A small network was trained on made-up records. Each row is its average activation on records with the value named, seen along a few directions.
Related values have similar rows: they may be neighbours, one step apart, or belong to one group.
In the rows, zero is written as 500.
Random noise pushes rows far along 15 fixed directions. That doesn't count. These rows show it; they differ only by the noise:
[579 511 747 427 557 586 740 221 305 798 563 523 709 457 675 399 595 564
 656 426 746 576 352 512 631]
[501 504 398 619 434 655 474 429 332 622 563 527 629 405 677 538 374 641
 695 410 499 435 609 543 446]
[671 114 462 524 511 337 642 375 561 562 439 496 496 717 550 544 571 576
 416 630 499 577 353 320 589]
[386 486 571 225 450 583 504 535 362 664 241 648 375 364 617 456 469 468
 508 669 753 500 456 808 254]
[644 480 521 440 262 607 269 729 569 403 467 511 487 509 286 350 583 393
 582 619 575 550 599 550 344]
[277 576 323 510 548 581 539 488 365 717 403 576 231 643 225 697 311 595
 420 524 695 285 472 810 408]
[437 430 487 570 476 538 502 634 385 238 479 232 367 342 280 656 497 428
 526 342 207 418 677 465 378]
[646 758 591 584 601 607 441 582 379 644 669 278 422 457 623 720 543 551
 477 398 649 522 663 438 343]
[432 410 516 826 467 606 362 648 448 456 545 404 594 383 489 514 519 486
 491 486 627 533 631 271 515]
[452 478 830 745 564 467 461 464 378 658 357 541 299 205 435 249 631 294
 619 542 724 715 533 622 380]
[521 652 474 585 487 697 513 481 417 474 534 374 593 640 606 430 493 693
 356 474 571 455 445 110 603]
[217 359 443 680 579 520 297 648 442 272 355 432 633 249 466 600 567 393
 639 400 595 441 406 541 265]
[592 394 407 358 312 890 589 555 416 267 410 410 564 680 574 411 351 616
 382 445 432 537 687 228 436]
[736 102 492 425 601 281 631 393 487 509 367 317 359 447 594 711 500 562
 441 561 257 536 329 373 355]
[426 659 422 351 507 704 408 620 518 424 420 519 456 453 656 410 296 512
 392 512 493 499 611 533 343]
[490 653 404 640 471 697 548 545 305 725 750 281 612 568 526 678 359 637
 402 441 670 470 626 356 527]
[425 413 408 583 386 461 556 484 340 622 520 428 512 441 602 423 433 477
 533 585 472 616 572 553 405]


Milu, 14 values:
y2: [432 452 275 549 191 629 561 402 310 580 429 659 714 738 840 400 546 659
 607 576 694 543 523 385 515]
y1: [250 674 487 476 706 703 341 685 648 376 457 558 397 363 167 487 200 378
 360 371 542 353 538 653 502]
y10: [639 332 819 473 535 550 566 540 597 263 402 573 500 528 439 554 812 329
 516 366 681 570 625 383 607]
y8: [563 212 201 664 394 208 604 365 548 643 638 559 679 717 767 532 423 619
 523 675 277 624 504 449 605]
y3: [543 557 334 556 529 429 356 563 546 663 717 486 736 346 908 597 376 562
 485 605 539 642 534 505 353]
y13: [569 573 568 362 452 764 568 492 402 518 400 397 331 497 385 450 326 605
 255 543 576 483 495 348 409]
y4: [363 479 335 600 561 454 492 510 300 534 427 228 484 343 328 817 397 438
 518 409 565 536 258 584 130]
y12: [521 650 716 741 619 757 486 434 539 392 450 511 344 465 443 246 446 483
 295 373 582 611 585 154 595]
y6: [560 666 608 571 758 522 471 524 534 580 479 433 222 481 534 756 384 649
 247 444 486 340 582 289 635]
y14: [838 190 395 494 389 414 559 449 538 663 669 583 539 582 686 828 469 607
 575 525 339 512 736 555 497]
y11: [646 609 378 488 597 235 472 367 553 489 597 430 583 674 595 541 614 553
 663 443 310 568 249 512 417]
y7: [472 376 594 694 574 643 760 259 480 452 520 508 609 566 296 417 380 511
 482 272 491 548 405 329 764]
y5: [510 457 830 381 553 310 681 530 637 475 524 446 397 182 567 299 463 275
 256 660 282 740 583 392 708]
y9: [364 692 446 539 588 452 509 361 629 397 632 557 754 495 494 310 459 571
 525 391 387 380 264 341 777]
A value of Milu combines one of 2 hidden first parts with one of 7 second parts; all combinations occur once.
Changing only the second part turns y2 into y9. y4 has the same second part as y2; what does that change turn y4 into?
> y5
Changing only the second part turns y8 into y14. y1 has the same second part as y8; what does that change turn y1 into?
> y12
Changing only the second part turns y10 into y13. y7 has the same second part as y10; what does that change turn y7 into?
> y3

Gor, 14 values:
u10: [438 630 351 542 677 443 533 385 444 549 603 382 594 407 707 645 321 525
 599 251 296 476 460 566 431]
u12: [390 593 543 390 519 623 602 568 508 549 651 481 668 514 508 496 420 434
 379 484 669 615 571 537 552]
u14: [584 493 770 556 539 425 500 562 447 542 388 496 249 219 648 433 546 524
 436 628 353 510 657 365 597]
u4: [558 372 290 730 394 621 442 488 452 422 516 470 582 630 630 451 477 476
 542 464 643 746 596 417 205]
u8: [595 471 372 417 213 726 529 724 360 647 750 400 638 657 292 768 353 514
 512 512 643 466 825 658 445]
u1: [349 430 691 461 772 477 444 357 625 409 159 899 462 267 772 501 539 536
 651 392 488 327 328 608 596]
u11: [534 517 620 499 554 508 726 353 536 339 588 418 543 551 414 404 523 352
 587 289 293 684 623 493 617]
u9: [740 605 489 372 515 379 436 306 513 738 608 516 564 547 515 381 513 603
 707 576 458 495 300 677 473]
u2: [394 227 380 795 667 637 484 419 438 530 412 513 563 617 663 563 392 547
 458 436 818 593 483 370 354]
u3: [118 394 234 657 597 547 358 706 532 310 431 519 492 552 521 726 429 469
 300 531 678 458 558 575 282]
u13: [602 395 553 140 461 283 491 644 692 437 389 572 110 346 357 715 514 509
 270 721 140 241 622 612 604]
u6: [231 737 365 573 381 475 318 688 375 519 529 469 609 266 751 361 501 477
 593 579 464 450 603 563 420]
u7: [702 724 358 284 292 283 510 424 599 643 725 575 549 715 619 322 533 440
 698 555 359 649 544 812 437]
u5: [437  83 506 673 789 633 436 425 852 338 332 754 646 475 321 273 163 250
 490 356 680 685 339 550 517]
A value of Gor combines one of 2 hidden first parts with one of 7 second parts; all combinations occur once.
Changing only the second part turns u5 into u6. u8 has the same second part as u5; what does that change turn u8 into?
> u14
Changing only the second part turns u7 into u2. u11 has the same second part as u7; what does that change turn u11 into?
> u9
Changing only the second part turns u3 into u1. u13 has the same second part as u3; what does that change turn u13 into?
> u10
